Here are a small network's activations along a few directions, averaged over the inputs that share one value of a field.
Related values have similar rows: they may be neighbours, one step apart, or belong to one group.
Strong random noise was added to every row along 3 fixed directions; ignore it. To show where, here is one row again and again, with new noise each time:
[ 294   31  129  241 -734 -324   46  683 -133 -345 -404  612 -528 -624
  387    4]
[ 122    4  212  131 -332  -64   17  485 -269  -96 -164  388 -175 -342
  159   15]
[ 167  -35   69 -628   40 -309 -144  121  -60   71 -361 -101  112  107
  -53  -22]
[  22  -15   83   95 -141 -108   67  297   18 -122 -220  346 -380 -141
  103   -4]
[-297  -54  202  123  457  350   86   17 -140  210  189  118   10  253
 -215   16]


Values of Viv:
j10: [  -5  -79 -319 -101  -21 -236  -50 -405  244  -58  155 -318    3  -40
 -165  -13]
j11: [-299  -76  -84 -234  522  -68  116 -373  508  142 -198  -91 -266  719
 -114   14]
j7: [  31 -141 -304 -306  -96 -390  -34 -197  281 -292  -87  -54 -100 -180
  -99  -91]
j6: [ 383   97 -240  -37 -610 -362 -151   67 -239 -106   50 -110  246 -338
  178   75]
j13: [ -67  -60  -15 -214  212 -208  109  -47  167  -12 -170  127 -235  184
 -152   82]
j12: [  96  159   64  -15  -47  209  -77   61  -54   40 -150 -219  137   36
  262   -3]
j3: [-225  -83  236  361   44  181   13  159 -237   74  410  199  212 -235
 -210   32]
j9: [  80  109 -133 -596  299  -40 -105 -262  231  146 -353 -297   -8  619
   19  -66]
j14: [ 203  -83  287  141 -439 -296   84  468  -99 -286 -178  325    4 -639
   65  -20]
j8: [ 217  146  -69 -345  -33 -206  -56  -30  183   47 -385  -79 -144  289
  -37   20]
j15: [ 203    5 -221    0 -214  -48  -60   68  396 -390 -343 -205 -321 -352
  439  -24]
j1: [ 268   69  -11  -26 -157  171 -125  273  -72 -132 -160 -243   78 -228
  306  -22]
j5: [ 203   71 -209 -302 -315 -252 -190 -265  -83  102   96 -241  337   18
   16   -9]
j2: [ 185 -117 -358  112 -350 -587   92 -239  692 -477 -262   90 -474 -246
  155  -21]
j4: [ 133  158 -355 -245 -290 -402  -65 -333  158   78 -101 -142  -80  193
  127 -164]
The values of Viv form a line.
Going along Viv from j4 by way of its neighbour j5, in what order are j11, j13, j12, j8, j1 met?
> j13, j11, j8, j12, j1
List every value one step from j10, in the order listed.
> j6, j2
List every value one step from j3, in the order listed.
> j7, j14

Values of Sol:
y12: [ 185  -42  -17  304 -499 -160   -9  127 -220  -66  259   90   94 -508
  109   46]
y7: [-344  -38   31  428  370  251  219 -240  117  192  180  269 -413  512
 -233    7]
y10: [ 157   57   68   87 -215  195  -45  320  -64  -65 -196   67  -96 -149
  304   33]
y2: [-305 -107 -124  495  113 -124  252 -141  415 -288  127  343 -642 -166
 -145   38]
y5: [  16  -14  367 -289  387  217 -109  198 -368  247   13 -142  434  127
 -122   51]
y13: [   3 -160  136 -345   72 -250   -8   80 -205  -85  -48  -68  489 -223
 -285  -13]
y9: [-125 -119 -187 -475  214 -288  -95 -434  161   23   81 -304  244  207
 -311    4]
y1: [ -95  -49  176 -157  394  311   21   55  -31  166  -27 -148  101  188
   31   71]
y6: [ 269   39 -227  283 -541 -205  -49  122   -5 -133  130   72 -129 -432
  208   -4]
y3: [ 173   59   98 -170 -126  203 -223  -27 -354   39   92 -379  509 -159
  185  -94]
y11: [-137  106 -134  745 -122  475  158  -33 -133  -82  469  183 -229 -240
  122  -34]
y15: [  49  119    7 -143  -41   12 -101   -1 -318  374   81  -30  367  329
 -116  -11]
y14: [ -41  -70   71 -244  132 -160   57  103  235  -71 -291  146 -162  143
  -57   52]
y4: [ 129  201 -136  130 -218  138   14   24  229 -157 -280  -80 -229  -37
  450 -133]
y8: [ -66   41  194  -75   11  -95  -16  120  -32   44 -120  205  -37  138
 -145   46]
The values of Sol form a line.
Going along Sol from y15 by way of its neighbour y7, in what order are y12, y9, y1, y6, y3 met?
> y1, y3, y6, y12, y9
List every value one step from y13, in the order listed.
> y2
List every value one step from y14, in the order listed.
> y5, y8
